Each row below holds a small network's activations on one record, seen along a few directions.
Each row is followed by the record's values for the fields Gobep, Koso, Bote, Bal, Purot, Geta, Defa, Zega.
Not every record has every field; a missing one is written missing.
The largest differences between rows may come from other fields.
In the rows, zero is written as 500.
Strong random noise was added to every row along 23 fixed directions; ignore it. To show where, here is one row again and again, with new noise each time:
[618 429 324 491 473 495 723 635 647 476 664 636 743 262 568 484 683 577
 397 337 530 572 592 739 505 657 502 523 484 794 509 482 675 421 548 468
 446 124]
[220 434 744 738 441 633 522 341 603 488 507 480 618 713 632 345 407 533
 401 585 630 344 736 575 650 531 690 526 472 407 437 572 523 623 573 304
 718 580]
[381 611 789 402 740 499 387 375 752 597 516 334 355 589 478 536 465 470
 499 449 515 303 425 288 456 525 234 310 527 457 504 498 449 613 210 403
 603 540]
[407 717 494 459 431 626 468 550 436 539 471 561 538 470 584 731 595 901
 615 453 645 368 626 367 442 584 558 478 603 453 545 479 488 463 425 387
 473 690]
[509 500 344 660 467 454 546 472 568 565 632 556 451 544 708 234 424 409
 466 472 424 587 625 616 448 331 373 411 363 669 530 640 473 669 747 429
 644 587]
[481 488 507 541 363 553 427 528 768 408 598 571 591 431 577 561 680 630
 604 253 643 241 507 647 461 575 538 485 276 794 485 513 585 312 617 439
 564 369]
[682 396 223 484 455 569 516 429 432 408 627 692 446 475 596 549 639 786
 861 580 476 663 636 464 521 564 525 328 646 611 596 480 441 488 562 411
 491 664]
[404 570 585 652 557 457 528 324 768 587 631 609 758 573 438 358 544 626
 440 463 394 432 628 557 288 434 410 417 487 747 431 430 591 437 301 552
 593 573]
[478 393 624 472 616 638 374 495 896 624 638 716 550 488 227 496 322 461
 385 377 530 169 536 434 245 420 376 738 739 649 546 336 712 782 422 673
 725 387]
[443 583 485 540 552 575 646 624 346 584 596 513 372 531 569 509 355 583
 314 676 384 519 567 374 416 528 638 547 567 166 497 537 411 567 570 467
 508 554]
[433 687 351 228 717 328 578 336 518 627 603 471 639 462 669 493 564 767
 575 352 445 458 482 606 548 563 654 392 558 346 385 543 663 360 581 658
 404 711]
[273 278 246 510 524 719 188 562 259 339 305 453 694 335 366 629 342 416
 411 525 347 400 311 517 497 600 702 596 506 436 483 435 559 411 761 769
 396 558]
[527 508 413 551 477 514 421 546 465 651 592 567 560 492 573 516 506 513
 501 480 461 405 594 529 481 421 642 421 417 455 359 655 671 511 684 497
 439 501]
[368 720 508 579 292 548 518 763 360 513 430 481 500 558 430 527 340 691
 318 511 550 404 512 521 175 320 672 773 502 276 564 359 396 434 638 658
 470 520]
[462 660 892 427 401 484 328 349 626 343 205 271 756 527 284 240 651 232
 626 464 541 395 493 568 659 388 575 386 443 637 422 366 445 794 172 512
 493 393]
[502 293 488 609 601 577 362 340 754 338 477 556 649 536 429 294 475 356
 364 431 453 352 642 613 517 611 623 532 441 514 537 554 498 636 281 625
 678 312]
[642 565 879 448 369 615 618 374 474 500 414 627 784 504 149 178 421 298
 372 494 265 547 445 630 456 406 423 727 423 606 406 495 449 340 399 655
 508 350]
[530 667 457 415 272 752 543 453 667 418 678 571 633 540 394 486 611 448
 593 376 447 245 347 816 491 464 756 458 331 653 533 515 278 526 646 644
 558 489]
[537 459 218 736 481 636 574 457 391 416 609 668 635 412 693 455 476 681
 528 559 210 732 420 525 466 324 540 358 561 521 565 578 432 405 658 332
 415 768]
[414 600 556 578 419 477 340 391 602 527 662 492 438 865 558 470 698 462
 654 389 829 319 742 465 494 517 205 384 337 690 532 496 403 561 262 407
 686 470]
[492 527 604 518 406 337 461 456 631 633 318 384 696 339 509 336 526 612
 295 338 465 552 532 612 390 352 570 418 464 579 451 447 651 644 444 555
 350 347]
[452 571 529 340 500 222 762 690 592 547 469 225 381 455 687 395 446 837
 479 353 636 687 513 718 308 502 385 458 495 488 639 371 490 372 668 531
 451 204]
[404 541 591 707 437 184 586 341 664 456 188 511 679 235 461 427 514 846
 500 327 434 397 627 448 297 437 472 605 380 716 758 421 674 439 477 580
 607 730]
[595 446 559 616 539 480 566 636 367 724 639 535 554 354 619 412 387 472
 290 526 150 672 472 383 360 382 369 305 494 490 411 562 701 648 582 314
 341 256]
[696 629 472 332 318 744 309 410 523 617 653 565 443 874 353 455 591 496
 596 413 602 410 484 718 430 340 593 428 354 351 351 699 192 283 402 720
 413 454]

[306 461 507 638 590 644 620 628 529 649 476 381 563 399 460 633 503 498
 269 674 456 540 541 443 485 553 524 336 553 545 435 532 502 593 415 417
 427 416] : Gobep=k2 Koso=f4 Bote=t1 Bal=v3 Purot=g2 Geta=b5 Defa=j5 Zega=n1
[480 506 429 568 665 416 600 594 473 485 414 502 612 451 373 588 403 461
 484 572 536 463 634 491 434 501 505 628 641 440 585 486 644 478 439 609
 544 428] : Gobep=k1 Koso=f4 Bote=t1 Bal=v3 Purot=g3 Geta=b4 Defa=j5 Zega=n2
[668 111 627 617 419 444 321 331 551 618 495 635 529 344 501 572 391 525
 116 289 378 517 414 403 379 603 342 513 476 475 566 471 736 471 398 434
 376 120] : Gobep=k2 Koso=f2 Bote=missing Bal=missing Purot=missing Geta=missing Defa=j6 Zega=n2
[520 366 471 746 342 703 501 622 258 457 429 661 606 557 417 389 574 505
 477 578 473 655 708 384 557 439 438 616 494 583 552 544 472 655 330 408
 509 422] : Gobep=k1 Koso=f5 Bote=t2 Bal=v3 Purot=g3 Geta=b4 Defa=j2 Zega=n2
[676 528 450 418 494 591 690 568 553 457 755 626 307 546 600 553 684 676
 536 207 420 320 362 445 566 524 574 550 278 249 693 680 383 450 387 496
 526 343] : Gobep=k1 Koso=f2 Bote=missing Bal=missing Purot=missing Geta=missing Defa=j6 Zega=n2
[485 522 369 449 460 729 322 483 169 569 520 618 687 640 439 552 133 523
 465 546 328 523 653 631 240 645 400 466 641 509 594 499 446 563 538 697
 568 371] : Gobep=k1 Koso=f6 Bote=t2 Bal=v3 Purot=g3 Geta=b4 Defa=j5 Zega=n1
[411 455 386 544 539 426 394 481 327 579 463 442 521 621 408 502 445 374
 452 578 529 585 576 467 452 481 344 489 511 475 515 466 526 523 450 661
 483 525] : Gobep=k2 Koso=f2 Bote=missing Bal=missing Purot=missing Geta=missing Defa=j6 Zega=n2
[488 501 229 559 375 314 401 189 371 536 708 611 512 654 634 730 498 466
 383 521 614 426 517 606 462 679 586 443 477 409 550 386 470 362 618 561
 491 697] : Gobep=k2 Koso=f4 Bote=t2 Bal=v3 Purot=g2 Geta=b5 Defa=j1 Zega=n1
[456 365 291 426 508 332 776 283 310 318 668 578 494 439 593 449 623 327
 426 526 506 732 255 511 825 636 389 681 601 552 600 247 455 451 690 478
 482 694] : Gobep=k1 Koso=f5 Bote=t2 Bal=v2 Purot=g2 Geta=b5 Defa=j2 Zega=n1
[484 437 689 575 466 329 469 479 569 529 418 468 489 420 376 613 722 665
 518 464 532 256 588 242 494 612 662 525 341 454 463 474 688 477 320 544
 464 438] : Gobep=k1 Koso=f4 Bote=missing Bal=v4 Purot=g6 Geta=b2 Defa=j1 Zega=n1
[590 435 544 519 495 436 374 448 584 630 445 541 388 269 653 523 557 729
 530 424 301 420 501 325 434 558 598 295 275 569 343 706 657 403 624 421
 414 598] : Gobep=k1 Koso=f4 Bote=missing Bal=v4 Purot=g2 Geta=b5 Defa=j2 Zega=n1
[379 430 626 513 581 566 483 492 639 445 191 317 352 533 428 386 314 465
 452 714 669 644 737 550 487 678 336 512 538 578 532 579 294 451 424 526
 690 531] : Gobep=k1 Koso=f2 Bote=missing Bal=missing Purot=missing Geta=missing Defa=j6 Zega=n2
[451 326 516 684 557 484 570 620 553 517 681 525 586 638 530 502 463 660
 491 428 454 587 362 544 391 230 460 536 572 363 498 436 687 272 531 447
 398 340] : Gobep=k2 Koso=f2 Bote=missing Bal=missing Purot=missing Geta=missing Defa=j6 Zega=n2
[513 494 496 305 774 715 823 661 517 725 830 610 382 413 474 547 625 336
 300 691 406 681 288 349 771 533 441 552 646 382 126 629 540 316 558 353
 326 560] : Gobep=k1 Koso=f5 Bote=t1 Bal=v2 Purot=g2 Geta=b5 Defa=j2 Zega=n1
[302 540 575 231 586 635 411 465 372 642 476 324 442 797 406 379 483 266
 567 560 804 623 565 530 733 495 156 520 661 578 371 494 391 687 447 576
 557 524] : Gobep=k2 Koso=f5 Bote=t1 Bal=v2 Purot=g6 Geta=b2 Defa=j2 Zega=n1
[664 462 474 517 476 531 464 593 567 446 555 652 325 450 480 344 530 566
 603 589 404 581 638 330 292 467 425 521 496 684 419 440 444 534 453 504
 557 486] : Gobep=k2 Koso=f4 Bote=t1 Bal=v3 Purot=g6 Geta=b2 Defa=j2 Zega=n1
[483 496 565 500 446 418 485 448 212 658 497 537 533 466 511 555 465 468
 518 403 339 392 502 364 548 548 409 481 306 459 543 611 702 532 647 530
 478 503] : Gobep=k1 Koso=f2 Bote=missing Bal=missing Purot=missing Geta=missing Defa=j6 Zega=n2
[375 561 395 630 603 469 333 381 328 478 203 401 656 487 523 542 391 677
 433 406 450 587 518 374 430 441 282 474 592 374 742 586 455 506 248 542
 471 704] : Gobep=k2 Koso=f5 Bote=missing Bal=v4 Purot=g3 Geta=b4 Defa=j1 Zega=n2
[358 318 553 358 417 648 304 341 185 503 627 609 513 727 508 469 537 349
 454 584 629 524 555 427 705 795 454 633 465 516 189 383 528 328 596 541
 481 523] : Gobep=k2 Koso=f4 Bote=t2 Bal=v3 Purot=g6 Geta=b2 Defa=j6 Zega=n1
[570 357 521 592 432 370 361 357 440 417 510 491 522 618 529 464 536 507
 738 511 485 563 415 476 572 278 596 405 564 398 482 405 606 485 567 418
 409 578] : Gobep=k2 Koso=f4 Bote=t1 Bal=v2 Purot=g3 Geta=b4 Defa=j1 Zega=n2
[592 344 691 480 438 602 397 263 512 460 350 708 653 266 393 380 411 352
 444 563 412 633 444 407 610 518 377 640 691 776 346 378 639 510 595 371
 479 639] : Gobep=k2 Koso=f4 Bote=t1 Bal=v3 Purot=g3 Geta=b4 Defa=j2 Zega=n2
[289 463 682 316 421 832 535 427 425 416 467 550 510 489 307 565 509 660
 519 631 529 574 388 376 541 763 365 624 698 660 479 208 298 406 431 527
 533 653] : Gobep=k2 Koso=f2 Bote=missing Bal=missing Purot=missing Geta=missing Defa=j6 Zega=n2
[548 386 440 545 618 753 382 491 589 501 386 548 719 351 368 414 413 466
 491 398 206 641 241 501 487 131 414 423 717 605 539 561 538 721 371 528
 381 554] : Gobep=k2 Koso=f4 Bote=t1 Bal=v2 Purot=g6 Geta=b2 Defa=j5 Zega=n1
[284 679 420 726 532 503 560 475 644 402 439 551 827 473 314 506 513 381
 229 503 557 385 480 536 387 335 501 739 627 600 575 310 489 542 283 623
 544 670] : Gobep=k1 Koso=f5 Bote=t1 Bal=v3 Purot=g2 Geta=b4 Defa=j2 Zega=n1
[611 766 469 323 486 596 573 518 568 480 578 544 408 486 460 625 441 527
 477 517 452 386 431 580 360 600 643 500 536 398 547 482 260 486 439 601
 529 539] : Gobep=k1 Koso=f4 Bote=t2 Bal=v3 Purot=g3 Geta=b4 Defa=j5 Zega=n2
[511 403 594 552 307 431 251 359 360 397 428 588 586 540 658 681 436 673
 407 474 773 535 659 460 458 760 466 576 670 431 498 269 634 333 438 304
 438 377] : Gobep=k2 Koso=f2 Bote=missing Bal=missing Purot=missing Geta=missing Defa=j6 Zega=n2
[453 589 643 457 571 760 783 737 436 437 511 462 410 449 426 470 440 536
 551 537 270 466 517 471 463 738 334 494 275 571 666 697 278 406 452 504
 683 318] : Gobep=k1 Koso=f2 Bote=missing Bal=missing Purot=missing Geta=missing Defa=j6 Zega=n2
[378 619 275 189 641 705 533 731  71 653 525 435 534 694 300 601 528 434
 622 641 627 610 691 508 577 707 331 531 625 466 445 572 407 529 392 803
 472 410] : Gobep=k2 Koso=f4 Bote=t1 Bal=v2 Purot=g2 Geta=b4 Defa=j2 Zega=n1
[522 444 787 498 513 387 676 340 509 644 660 432 444 767 394 419 526 477
 476 611 480 620 483 520 473 554 270 403 401 506 385 500 440 164 383 491
 492 366] : Gobep=k1 Koso=f4 Bote=missing Bal=v4 Purot=g2 Geta=b5 Defa=j5 Zega=n1
[499 538 546 329 400 684 730 610 368 510 599 636 545 562 458 134 445 645
 635 334 314 572 511 579 500 350 460 697 526 580 655 463 442 850 608 649
 658 438] : Gobep=k2 Koso=f4 Bote=t1 Bal=v2 Purot=g2 Geta=b4 Defa=j2 Zega=n1
[578 633 385 288 549 705 444 813 463 506 767 736 586 357 539 579 696 432
 409 201 499 388 255 366 559 424 415 748 534 514 296 434 709 461 479 479
 322 330] : Gobep=k1 Koso=f2 Bote=missing Bal=missing Purot=missing Geta=missing Defa=j6 Zega=n2
[535 548 582 494 413 506 417 350 488 713 405 493 617 714 293 459 582 709
 641 569 578 513 758 547 423 472 503 389 473 517 413 652 472 375 309 686
 466 583] : Gobep=k1 Koso=f5 Bote=missing Bal=v4 Purot=g2 Geta=b4 Defa=j1 Zega=n1
[672 488 717 572 689 340 280 540 648 544 576 627 483 491 498 424 500 372
 747 563 417 365 720 212 423 398 413 391 586 595 309 517 887 720 325 319
 589 422] : Gobep=k2 Koso=f5 Bote=t1 Bal=v2 Purot=g6 Geta=b2 Defa=j2 Zega=n1
[622 638 441 322 541 526 670 643 577 527 562 565 504 435 432 350 654 538
 410 233 487 585 241 542 521 233 383 765 451 465 449 573 442 321 447 654
 371 494] : Gobep=k2 Koso=f4 Bote=t2 Bal=v2 Purot=g2 Geta=b4 Defa=j1 Zega=n1

Here are new rows. What are their fields?
[571 432 397 644 418 374 554 533 217 557 483 595 608 366 340 435 201 290
 438 713 127 696 497 527 192 416 350 514 527 740 593 348 590 572 785 668
 502 483] : Gobep=k2 Koso=f4 Bote=t2 Bal=v3 Purot=g6 Geta=b2 Defa=j2 Zega=n1
[690 389 625 215 574 553 647 656 369 395 531 519 529 409 278 566 817 229
 812 512 660 518 495 384 921 661 433 596 637 607 444 430 670 675 330 441
 431 151] : Gobep=k2 Koso=f4 Bote=t2 Bal=v2 Purot=g6 Geta=b2 Defa=j6 Zega=n1
[377 389 513 499 353 570 469 702 429 259 463 491 624 355 452 369 545 594
 514 581 481 614 560 488 368 728 488 591 538 824 467 136 511 537 548 532
 512 250] : Gobep=k2 Koso=f5 Bote=missing Bal=v4 Purot=g2 Geta=b4 Defa=j2 Zega=n1
[378 228 441 368 630 455 461 460 767 555 477 446 382 616 468 390 493 655
 627 481 872 625 555 604 574 449 343 667 697 608 390 446 608 312 695 622
 576 601] : Gobep=k2 Koso=f4 Bote=missing Bal=v4 Purot=g2 Geta=b4 Defa=j1 Zega=n1
[516 305 248 589 650 340 444 753 517 434 287 436 376 418 353 462 431 506
 663 528 525 547 556 448 402 289 504 675 514 460 626 566 626 513 626 758
 543 551] : Gobep=k1 Koso=f4 Bote=t2 Bal=v2 Purot=g2 Geta=b4 Defa=j1 Zega=n1
[713 660 536 521 458 667 184 448 472 506 302 499 572 600 697 280 268 359
 590 566 470 741 575 698 528 173 530 311 593 424 257 786 403 517 546 283
 403 632] : Gobep=k1 Koso=f4 Bote=t2 Bal=v3 Purot=g3 Geta=b4 Defa=j2 Zega=n2
[513 488 587 310 498 701 484 466 424 688 602 570 625 711 634 274 338 787
 338 451 461 750 631 737 402 577 479 481 585 392 217 632 473 207 498 548
 393 300] : Gobep=k1 Koso=f5 Bote=t1 Bal=v2 Purot=g2 Geta=b4 Defa=j2 Zega=n1
[490 528 454 436 560 655 361 484 559 448 616 518 627 626 545 419 376 529
 617 414 407 402 436 653 443 408 587 454 582 458 468 549 514 575 577 596
 560 462] : Gobep=k2 Koso=f4 Bote=missing Bal=v4 Purot=g6 Geta=b2 Defa=j1 Zega=n1
[748 470 667 541 446 412 527 494 400 427 466 517 605 362 549 451 510 296
 609 530 348 586 485 532 581 468 504 371 427 582 403 568 657 409 585 291
 379 264] : Gobep=k2 Koso=f4 Bote=t1 Bal=v3 Purot=g6 Geta=b2 Defa=j6 Zega=n1
[401 299 402 579 549 564 452 491 631 208 683 679 729 611 558 177 575 386
 532 352 549 558 437 642 571 380 416 761 528 701 395 268 618 328 553 512
 601 425] : Gobep=k2 Koso=f4 Bote=t1 Bal=v3 Purot=g2 Geta=b5 Defa=j1 Zega=n1
[584 570 441 520 510 565 364 699 630 266 385 420 491 378 710 522 413 433
 509 428 628 489 566 628 462 595 493 442 550 545 599 544 428 616 456 304
 577 248] : Gobep=k2 Koso=f4 Bote=t2 Bal=v2 Purot=g2 Geta=b5 Defa=j1 Zega=n1
[449 728 504 505 406 382 513 483 701 601 425 376 462 398 606 723 705 549
 227 297 821 376 456 515 494 512 429 454 401 525 545 499 418 444 323 374
 388 485] : Gobep=k2 Koso=f4 Bote=t1 Bal=v3 Purot=g2 Geta=b5 Defa=j1 Zega=n1
[435 340 488 631 691 276 723 442 702 445 553 430 404 353 592 532 676 423
 319 638 619 678 364 306 732 408 507 520 720 364 463 307 607 508 421 221
 382 630] : Gobep=k2 Koso=f5 Bote=t1 Bal=v3 Purot=g2 Geta=b5 Defa=j1 Zega=n1
[240 680 636 376 509 655 693 498 510 345 595 411 568 427 539 583 726 428
 561 623 588 563 250 472 781 681 408 472 539 734 333 314 348 289 547 256
 458 728] : Gobep=k2 Koso=f5 Bote=t1 Bal=v2 Purot=g2 Geta=b4 Defa=j2 Zega=n1
[381 501 609 661 460 546 287 348 437 340 288 401 720 578 538 562 441 539
 394 395 542 366 558 525 497 628 540 461 449 402 627 526 467 484 226 459
 537 387] : Gobep=k2 Koso=f4 Bote=missing Bal=v4 Purot=g3 Geta=b4 Defa=j5 Zega=n2
[640 425 287 403 425 202 373 456 432 591 393 503 494 255 604 623 541 603
 276 350 549 542 636 531 354 795 503 460 412 587 539 436 656 495 500 644
 366 290] : Gobep=k1 Koso=f4 Bote=t2 Bal=v3 Purot=g6 Geta=b2 Defa=j1 Zega=n1
[301 788 741 595 533 606 524 625 316 827 281 265 603 625 300 542 458 441
 376 629 482 444 558 358 511 245 447 417 459 287 427 767 465 654 291 523
 396 612] : Gobep=k2 Koso=f5 Bote=missing Bal=v4 Purot=g2 Geta=b4 Defa=j2 Zega=n1
